Each row below holds a small network's activations on one input, seen along a few directions.
In each table, some parts of the input vary, and every possible input appears once, in random order.
Descriptions start from the smaller parts, as in this example, which fits no table here: one of 8 places around a ring, together with either a single point or (one of 2 separate values, together with one of 4 places along a line) or one of 9 places along a line.
Shared parts are said once, and a part with two or three values counts as separate values.
(in the rows, 128 means zero)

Other details of the inputs shift rows strongly along two fixed directions, in all tables alike. That doesn't count.
To show where, the next rows are all for the same input, with only those details redrawn:
[137 134 150 117 122 101 147 145 120  83  90 127 141 124]
[176 103 122 134 136 171 113 167  91 102 203 151  80 101]
[172 107 125 133 134 164 116 165  94 102 192 148  86 104]
[125 139 146 122 123 101 147 141 128 104  87 117 146 130]
[ 91 143 113 156 139 141 127 133 152 222 136  85 135 145]

Rows:
x1: [122 145 138 114 119  93 151 128 132 105  69 110 152 133]
x2: [131 126 107 137 130  75 113 114 111 102  87 140 171 140]
x3: [122 126 153 116 126 106 151 130 130 104  89 117 149 129]
x4: [ 81 137 112 156 134 159 123 107 157 219 148 118 131 141]
x5: [133 122 146 102 115  95 155 128 140  82  85 123 138 121]
x6: [125 139 146 122 123 101 147 141 128 104  87 117 146 130]
x7: [108 131 145 114 129 105 157 139 129 101  81 119 157 135]
x8: [159 108 127 122 118 158 107 125 115 101 185 168  80 108]
x9: [ 93 117  73 159 140 115  95  98 151 221 142 106 155 154]
x10: [128 123 145 115 126 110 152 126 130 103  97 120 142 125]
x11: [110 144 156 118 115  98 142  97 139 104  73 137 151 138]
x12: [ 85 149 105 162 132 154 118 117 155 219 146 117 127 141]
x13: [102 138 105 150 133 158  97  95 158 219 178 116 114 141]
x14: [165 115 129 119 130 156 101 114 123  97 177 168  96 118]
x15: [169 110 121 130 133 157 123 157 100 101 181 145  90 104]
x16: [153 104 121 123 118 164 116 135 118 100 184 174  86 102]
x17: [124 128 133  98 115 107 143 124 138 101  85 112 138 131]
x18: [172  84  95 139 142 139  90 126  81  96 187 169 118 115]
x19: [145 148 148 119 127 110 121 109 124  77  99 156 140 134]
x20: [123 129 137 101 114  98 152 122 144 104  79 112 142 129]
x21: [ 79 131 104 141 137 144 133 136 164 216 139  89 134 146]
x22: [ 97 143  98 146 137 153 118 128 144 218 141  83 127 146]
x23: [117 154 148 124 114  97 134 110 134 104  78 139 144 137]
x24: [127 127 137 106 124 117 143 124 123 101  92 115 141 131]
x25: [100 156 107 162 139 152  97 101 146 220 164 114 125 145]
x26: [126 122 145 110 118 106 147 134 140 104  99 119 136 125]
x27: [130 140 151 118 130 116 126  95 135  99  99 146 148 139]
x28: [163 102 125 117 132 158 127 141 102 100 170 140  98 108]
x29: [174 109 128 131 134 175  95 120  94  99 212 174  84 106]
x30: [116 141 137 121 128 105 150 152 124 100  87 121 150 133]
What is each input in this table made of?
> one of 3 separate values, together with either a single point or one of 4 places along a line or one of 5 places along a line
Changing only the choice among 3 separate values turns x26 into x3. The same change can be made to x14. Which row results?
> x27
Start at x17 and move only the place on the line of 5, one step at a time. The first step leads to x20. Which rows follow, in order?
> x5, x26, x21
Which other rows does x4 become when the choice among 3 separate values takes its other values? List them by row number.
> x12, x16

Rows:
x31: [139 110 152  97 139 110 149 103 112  93  85  97 161 136]
x32: [133 129 117 125 122  77 118 114 114  93  81 136 157 139]
x33: [ 93 116 128 136 125 127 145 142 147 162 116 107 137 128]
x34: [120 143 117 129 133 116 134 141 143 166 114  89 132 135]
x35: [ 89 130 138 121 117  70 167 130 158 132  57  93 168 139]
x36: [138 105 141 111 113  90 158 147 119  70 100 128 132 112]
x37: [113 150 131 163 139 127 106 114 133 185 138 115 141 147]
x38: [147 104 121 134 125 168 118 113 129 140 182 154  90 110]
x39: [114 149 153 113 122 117 159 148 127  91  81 131 143 134]
x40: [178 119 153 103 124 154 120 131 105  38 173 188  87  98]
x41: [ 85 134 140 130 120 117 159 135 143 161  89 107 145 135]
x42: [170 128 140 119 122 150 136 158  90  67 145 141  94 105]
x43: [161  89 123 116 157 175 116 122  98 134 185 110 112 124]
x44: [120 150 160 109 117 108 142 102 144  90  90 143 139 128]
x45: [183 116 143 128 135 140 114 144  77  39 171 190 106 100]
x46: [100 168 157 141 128  74 132 105 145 134  55 113 182 158]
x47: [107 155 121 142 139 153 132 144 143 175 130  97 124 143]
x48: [129 113  90 150 143 167 110 156 143 212 205  98 102 126]
x49: [127 120 156 108 115 113 160 153 115  72  94 144 132 115]
x50: [113 132  97 144 134 104 104 113 131 160 114 120 151 150]
x51: [140 111 112 155 144 150 112 130 117 144 168 154 123 124]
x52: [ 89 154 140 131 123 126 156 135 140 157  87 105 145 142]
x53: [ 99 125  89 138 129 166 103 103 154 204 175 124 114 137]
x54: [142 135 141 132 128 159 103 115 137 145 174 140  95 127]
x55: [142 139 153 129 124  98 136 119 101  67 100 156 146 118]
x56: [133 125 132  94 111 110 131 111 132  61 100 161 137 124]
x57: [120 119  80 142 137 172  84 110 152 212 199 121  94 140]
x58: [155 144 147 109 115 108 143 146 108  71  87 119 126 115]
x59: [149 122 130  97 107  95 123 105 127  65  95 148 126 125]
x60: [142 137 126 135 131 161 129 152 112 130 153 120 101 121]
x61: [117 125 110 137 127 123 132 141 146 183 138  88 131 130]
x62: [147 136 135 150 142 140  99 133 113 130 164 147 122 133]
x63: [136 111 122 133 127 162 121 111 140 147 168 149 101 118]
x64: [138 122 124 137 128 178 131 156 102 140 178 136  89 114]
x65: [ 93 146 138 139 133  79 146 107 154 134  51 126 189 153]
x66: [108 155 137 117 117  72 156 125 147 138  47  80 161 139]
x67: [131 113  93 145 134 144 101 126 105 141 168 150 125 124]
x68: [144 119 127 116 122 108 139 151 130 109 123 114 131 119]
x69: [147 115  94 140 139 129  92 131 109 127 159 147 123 134]
x70: [101 117 118 134 130 113 145 142 151 161 123 101 137 133]
x71: [107 154 141 137 130 142 111 103 164 183 139 116 122 147]
x72: [165 123 140 134 134 134 117 134  87  68 158 174 116 107]
x73: [109 151 141 139 125 140 113  98 159 186 138 112 119 143]
x74: [ 98 146 127 110 106  72 135  81 161 134  48 106 161 149]
x75: [148 106 143 112 127 148 142 170 104  71 151 163 104 107]
x76: [ 91 116 121 139 134 142 137 149 153 176 135 108 133 132]
x77: [136 109 140 108 122  93 154 155 128  66 103 134 136 118]
x78: [125 122 120 110 109 123 126 102 130 106 120 145 126 121]
x79: [156 123 143 115 124 155 141 165  95  68 148 158 100 109]
x80: [121 111  93 177 147 172 103 120 126 217 196 131 113 129]
x81: [105 131 130 131 125 132 135  99 165 162 116 129 135 138]
x82: [104 133 130 130 128 133 133 102 168 161 116 130 136 140]
x83: [146 116 128 119 116 106 141 146 123 111 122 111 128 115]
x84: [181  95 113 121 122 133 107 140  67  38 165 188 109  98]
x85: [136 135 126 149 146 145 110 131 113 128 165 154 125 125]
x86: [105 169 144 119 119  88 152 128 147 134  43  83 162 143]
x87: [186 123 142 112 127 158 131 170  84  39 159 158  86 101]
x88: [117 115 131 115 155 137 134 104 132 161 118  81 157 150]
x89: [ 84 148 118 130 124  74 134 104 142 131  51 122 191 153]
x90: [107 117  83 143 130 181  97 105 146 212 199 127  99 130]
x91: [148 123 130  95 110  96 122 108 130  64  96 150 128 127]
x92: [136 124 122 117 125  97 123 127 107  61  98 164 157 128]
x93: [161 120 108 128 140 156 114 163 116 138 182 121  92 114]
x94: [101 135 127 151 133 103 136 108 143 158  88 125 167 144]
x95: [107 136 104 142 125  85 115 103 131 157  86 111 161 150]
x96: [142 127 131 131 129 170 113 114 126 136 189 152  88 112]
x97: [ 93 113 121 143 125 138 140 141 144 181 132 103 128 126]
x98: [153 141 162 131 121  93 124 121 102  69  99 149 143 126]
x99: [150 137 117 132 139 162 115 159 119 140 163 117 100 121]
x100: [ 83 137 139 128 125 119 156 140 149 158  90 111 148 139]
x101: [121 139 111 136 133 128 128 140 140 184 131  86 123 132]
x102: [111 116 148 114 118 102 157 148 137  92  84 126 147 122]
x103: [123 145 103 149 142 171 111 147 136 205 169  92 104 132]
x104: [140 142 159 120 113 123 122 104 134 111 122 136 115 126]
x105: [104 140 120 149 132 169 114  98 150 210 177 119 103 129]
x106: [198  81 144  89 152 158 124 138  78  36 169 146 111 111]
What is each input in this table made of?
> one of 4 places along a line, together with either a single point or one of 8 places around a ring or (one of 2 separate values, together with one of 5 places along a line)
Changing only the place on the line of 4 turns x40 into x96. The same change can be made to x62. Which row results?
> x37
Changing only the place on the line of 4 turns x103 into x58. The same change can be made to x70. Which row results?
> x36
Which other rows does x96 become when the choice among 2 separate values takes its other values? List them by row number.
> x72
Which other rows does x51 become when the place on the line of 4 takes its other values? List them by row number.
> x65, x80, x94
Which other rows does x38 become when the place on the line of 5 takes its other values? List them by row number.
> x74, x78, x104, x105
Which other rows does x83 become when the place on the line of 4 takes its other values? List them by row number.
> x48, x61, x68

Rows:
x107: [ 89 148 123 140 127 133 141 132 150 179 113 107 135 139]
x108: [ 98 137 111 143 143 157 132 137 140 204 143  88 128 142]
x109: [109 145 118 156 140 136 103  92 141 188 138 127 141 148]
x110: [ 86 144 149 129 126  93 157 123 154 140  61 106 172 145]
x111: [163 118 141 110 115 133 132 148 113  78 146 147  97 105]
x112: [102 132 126 127 130 114 123  81 147 161 102 112 155 149]
x113: [ 88 144 131 146 136 127 141 132 144 177 109 108 151 144]
x114: [136 134 131 122 131 141 136 146 117 122 128 111 121 126]
x115: [149 113 141 102 126 128 146 152 106  66 117 138 124 116]
x116: [137 110 124 142 138 159 122 143 124 151 178 130 107 119]
x117: [163  88 117 118 137 176 122 159 103 108 196 141  85 104]
x118: [156 137 159  99 106  97 149 146 114  36  83 147 124 110]
x119: [135 128 112 144 130 177 116 153 120 162 188 130  87 116]
x120: [126 128 145 110 112 102 151 129 142  98  96 124 130 121]
x121: [143  99  91 135 138 129 115 149 106 138 155 117 126 124]
x122: [167 125 151  94 119  95 130 105 106  27  85 160 142 122]
x123: [161 116 152 116 125 121 139 144 109  67 132 146 116 110]
x124: [175 111 101 132 140 171  82 128 101 124 211 152  85 119]
x125: [161 112 136 118 122  72 138 151  88  29  84 156 156 115]
x126: [ 72 139 105 152 133 152 132 130 164 231 140  97 130 145]
x127: [144 117 156  94 106  92 158 138 128  41  81 147 134 112]
x128: [103 131 112 163 143 153  97  89 140 210 168 128 131 145]
x129: [ 96 162 140 145 132 117 142 131 141 164  90 100 153 145]
x130: [108 155 115 156 139 123  99 101 144 185 131 122 144 152]
x131: [133 136 131 123 118 114 117  98 133 106 112 153 132 131]
x132: [141 127 140 109 126 121 140 136 126 111 114 107 126 125]
x133: [ 93 136 144 108 122  86 163 117 161 137  50  83 171 146]
x134: [151 112 124 114 115 130 113 113 116  69 146 184 113 111]
x135: [167 119 106 135 128 159  84 127 109 113 200 171  83 115]
x136: [162  88  82 145 133 156  99 161  94 129 208 153  89 105]
x137: [ 90 124 110 144 130 153 131 132 158 203 151 108 119 134]
x138: [ 90 145 132 112 121  81 139  82 158 128  50 116 182 153]
x139: [101 139 144 110 123  90 159 116 158 139  63  82 160 143]
x140: [159 115 121 148 145 185 113 164  92 127 208 153  85 108]
x141: [155 113 140 111 113 117 118 104 111  57 129 178 119 114]
x142: [112 139 112 140 139 155 123 135 142 203 150  81 118 137]
x143: [102 155 149 132 126  97 147 121 150 152  77  96 159 144]
x144: [143 134 129 145 137 156 117 148 115 148 168 125 104 120]
x145: [123 136 142 122 122  94 127  98 128  83  88 160 160 133]
Changing only one part turns x134 into x138. The same change can be made to x119. Which row results?
> x114
What is each input in this table made of?
> one of 3 separate values, together with either a single point or one of 4 places along a line or one of 8 places around a ring
Start at x133 and move only the place on the ring of 8, one step at a time. The first step leads to x139. Which rows follow, in order?
> x132, x142, x114, x108, x115, x117
Which other rows does x109 become when the choice among 3 separate values takes its other values? List them by row number.
> x122, x131
Which other rows does x129 become when the place on the ring of 8 takes its other values? List them by row number.
> x110, x113, x116, x123, x140, x143, x144
